Each row below holds a small network's activations on one input, seen along a few directions.
In each table, some parts of the input vary, and every possible input appears once, in random order.
Descriptions start from the smaller parts, as in this example, which fits no table here: one of 2 separate values, together with either a single point or one of 11 places along a line or (one of 6 places along a line, together with one of 8 places around a ring).
Shared parts are said once, and a part with two or three values counts as separate values.
In the rows, zero is written as 128.

Other details of the inputs shift rows strongly along three fixed directions, in all tables alike. That doesn't count.

A family of inputs:
R1: [113 140 121 121 146 167 111 188 104 169 124]
R2: [112 155 143 140 136 168 123 194  96 142 163]
R3: [115 120 127 133 129 135  78 187 135 142 135]
R4: [142 195 152 113 144 131 163 169 133 136 145]
R5: [115 155 143 144 143 150 134 168 103 132 148]
R6: [116 133 126 117 132 136  82 181 141 143 146]
R7: [127 146 139 124 145 159 106 154 113 166 120]
R8: [120 112 132 116 127 133  97 160 142 125 125]
R9: [122  99 110 170 113 148 120 139 108 131 137]
R10: [142 190 154  98 159 149 139 155 126 162 118]
R11: [118 145 126 127 122 156  97 187 129 140 143]
R12: [135 205 164 107 146 123 176 137 138 115 120]
R13: [153 162 137 139 128 110 199  81 114 107 121]
R14: [121  72 108 141 108 114  89 112 148 124 115]
R15: [132 115 123 110 149 145  92 139 133 154 110]
R16: [148 155 130 140 132 127 182 114 127 118 132]
R17: [133  99 109 162 108 142 147 110 111 125 142]
R18: [140 149 146  79 137  74 120 108 194 121 107]
R19: [142 101 128 116 132  93 163  63 152 100 116]
R20: [130 158 143 148 133 142 188 112  97 123 152]
R21: [125 117 112 173 117 161 145 136  68 131 165]
R22: [136 114 140 115 127  90 158  64 154 108 115]
R23: [123 152 144 145 133 153 143 167 106 128 137]
R24: [133 111 117 176 111 145 169 107  93 131 153]
R25: [131 102 112 163 114 136 136 114  98 118 131]
R26: [106 108 130 106 116 138  67 164 150 130 124]
R27: [139 104 133 105 126  77 149  52 172  97  95]
R28: [108 125 126 134 130 135  73 181 133 144 139]
R29: [112  81 105 155 101 140  90 122 127 130 131]
R30: [148 201 152 108 145 131 161 169 124 124 132]
R31: [128 126 115 181 110 156 163 112  72 119 142]
R32: [117 110 141 103 131 105  89 141 160 124 114]
R33: [129  79 110 151 105 127 123 101 106 124 138]
R34: [124 124 131 102 126 126  75 181 138 137 135]
R35: [118  60 109 137 104 113  77 110 129 126 126]
R36: [111 108 125 105 123 113  50 157 147 135 128]
R37: [138 158 142  81 146  76 119 110 170 113 109]
R38: [141 207 160 121 135 136 162 168 112 133 136]
R39: [116 131 130 104 127 126  70 174 136 139 137]
R40: [126 171 139 137 134 145 140 166 115 142 154]
R41: [123 137 126 112 128 125  91 154 139 121 119]
R42: [128  77 110 148 114 105 120  88 139 120 122]
R43: [140 182 158  96 141 124 163 146 145 120 128]
R44: [112 109 109 164 129 167 142 133  76 162 124]
R45: [127 104 125 166 117 151 168 113  88 123 153]
R46: [142 126 119 160 137 172 172 101  77 152 135]
R47: [128 106 110 155 104 143 139 103  98 119 138]
R48: [139 176 142  89 133 107 139 127 171 122 117]
R49: [138 117 119 110 135  96 128  93 145 110 124]
R50: [133 111 119 155 123 127 142 114 101 120 135]
R51: [139 202 153 109 135 125 157 143 128 122 127]
R52: [135  96 111 158 118 132 144 110  97 118 141]
R53: [149 119 121 125 132  95 168  75 152 109 122]
R54: [114  68 110 123 109 129  90 109 144 115 123]
R55: [141 159 125 137 140 142 220  80  92 147 120]
R56: [136 159 129 155 140 128 178 111 111 123 143]
R57: [133 150 137 143 142 135 183 112 107 115 146]
R58: [133 147 154  82 134  91 126 113 179 115 103]
R59: [125 112 116 174 105 161 140 141  93 138 150]
R60: [134 161 135 153 131 129 177 107 112 128 147]
R61: [111  58 113 147 116 125  92 117 127 121 126]
R62: [140 110 115  92 119  92 119  78 165 103 108]
R63: [125 175 138 143 130 150 140 168 116 134 137]
R64: [118 106 116 100 122 124  56 164 152 123 118]
R65: [149 105 118 109 150 101 145  42 152 128  87]
R66: [114  67 116 145 102 140 101 120 122 125 131]
R67: [129 132 122 104 130 116 103 138 167 120 117]
R68: [126 103 112 159 106 157 122 147  88 131 148]
R69: [108 119 132 107 130 130  72 166 154 124 116]
R70: [126  89 101 118 130 128 139  83 125 146 107]
R71: [144 130 129 127 120  97 165  70 153 113 115]
R72: [102 102 133 108 132 117  56 161 154 131 123]
R73: [142 108 122 104 115  93 127  83 155 111 110]
R74: [117  91 106 139 124 137 134  91 109 153 110]
R75: [124 116 122 182 114 156 141 145  68 133 151]
R76: [117  67  99 147 117 118  86 105 119 119 130]
R77: [114  77 115 150 104 132 120  86 124 114 124]
R78: [129 155 158  75 140 101 114 149 172 126 119]
R79: [105 132 144 117 132 136  80 176 134 140 139]
R80: [138 201 145  96 167 126 181 134 129 150 104]
R81: [148 119 126 112 148 106 150  52 145 133  90]
R82: [135 154 136  79 151  90 106 137 186 122 118]
R83: [115 152 138 137 131 169 121 189 107 131 144]
R84: [137 169 138  91 142  98 129 124 179 115 106]
Each input here is: one of 6 places around a ring, together with either one of 2 separate values or (one of 3 separate values, together with one of 4 places along a line).
The inputs of R29 and R67 match in every part but the place on the ring of 6. If R7 is changed in the same way as R29 into R67, which row does it become?
> R15
The inputs of R14 and R59 match in every part but the place on the ring of 6. If R72 is changed in the same way as R14 into R59, which row does it become?
> R20
Change only the choice among 3 separate values in R24. List by row number the other rows that result.
> R33, R78
Change only the choice among 3 separate values in R37. List by row number the other rows that result.
> R28, R72
Change only the choice among 2 separate values in R55. List by row number the other rows that result.
> R10
Change only the place on the ring of 6 in R32. List by row number the other rows that result.
> R19, R22, R45, R61, R78
Change only the place on the line of 4 in R54. List by row number the other rows that result.
> R2, R43, R45
Change only the choice among 2 separate values in R80. List by row number the other rows that result.
> R65

A family of inputs:
R85: [118 187 163 142 109 148 120 216  87 108 183]
R86: [158 228 155  90 162 119 192 149 133 148 133]
R87: [127  92 124 147 123 129 169  54 120 123 121]
R88: [122 126 120 107 133 129  68 162 145 157 126]
R89: [100  48 101 165 111 169  91 130  91 134 124]
R90: [102  56 114 177 104 116  67 164 130  97 171]
R91: [114 137 140 182 127 188 146 171  62 150 141]
R92: [151 104 108 130 128  94 145  50 140 121 100]
R93: [140 153 152  49 158  89 133 101 194 114  88]
R94: [132 152 117 129 140 146 122 162 106 143 126]
R95: [139 110 114 147  80 102 151  86 162  74 136]
R96: [115 117 145  69 139 114  75 162 177 147 108]
R97: [137 106 100 155 122 114 160  55 114 131 120]
R98: [133 125 117  73 145 112  63 155 169 140 108]
R99: [132 180 151 158 139 152 219 102  90 134 133]
Describe the family of inputs behind these rows.
> either one of 3 separate values or (one of 2 separate values, together with one of 6 places around a ring)
Change only the choice among 2 separate values in R97. List by row number the other rows that result.
> R99
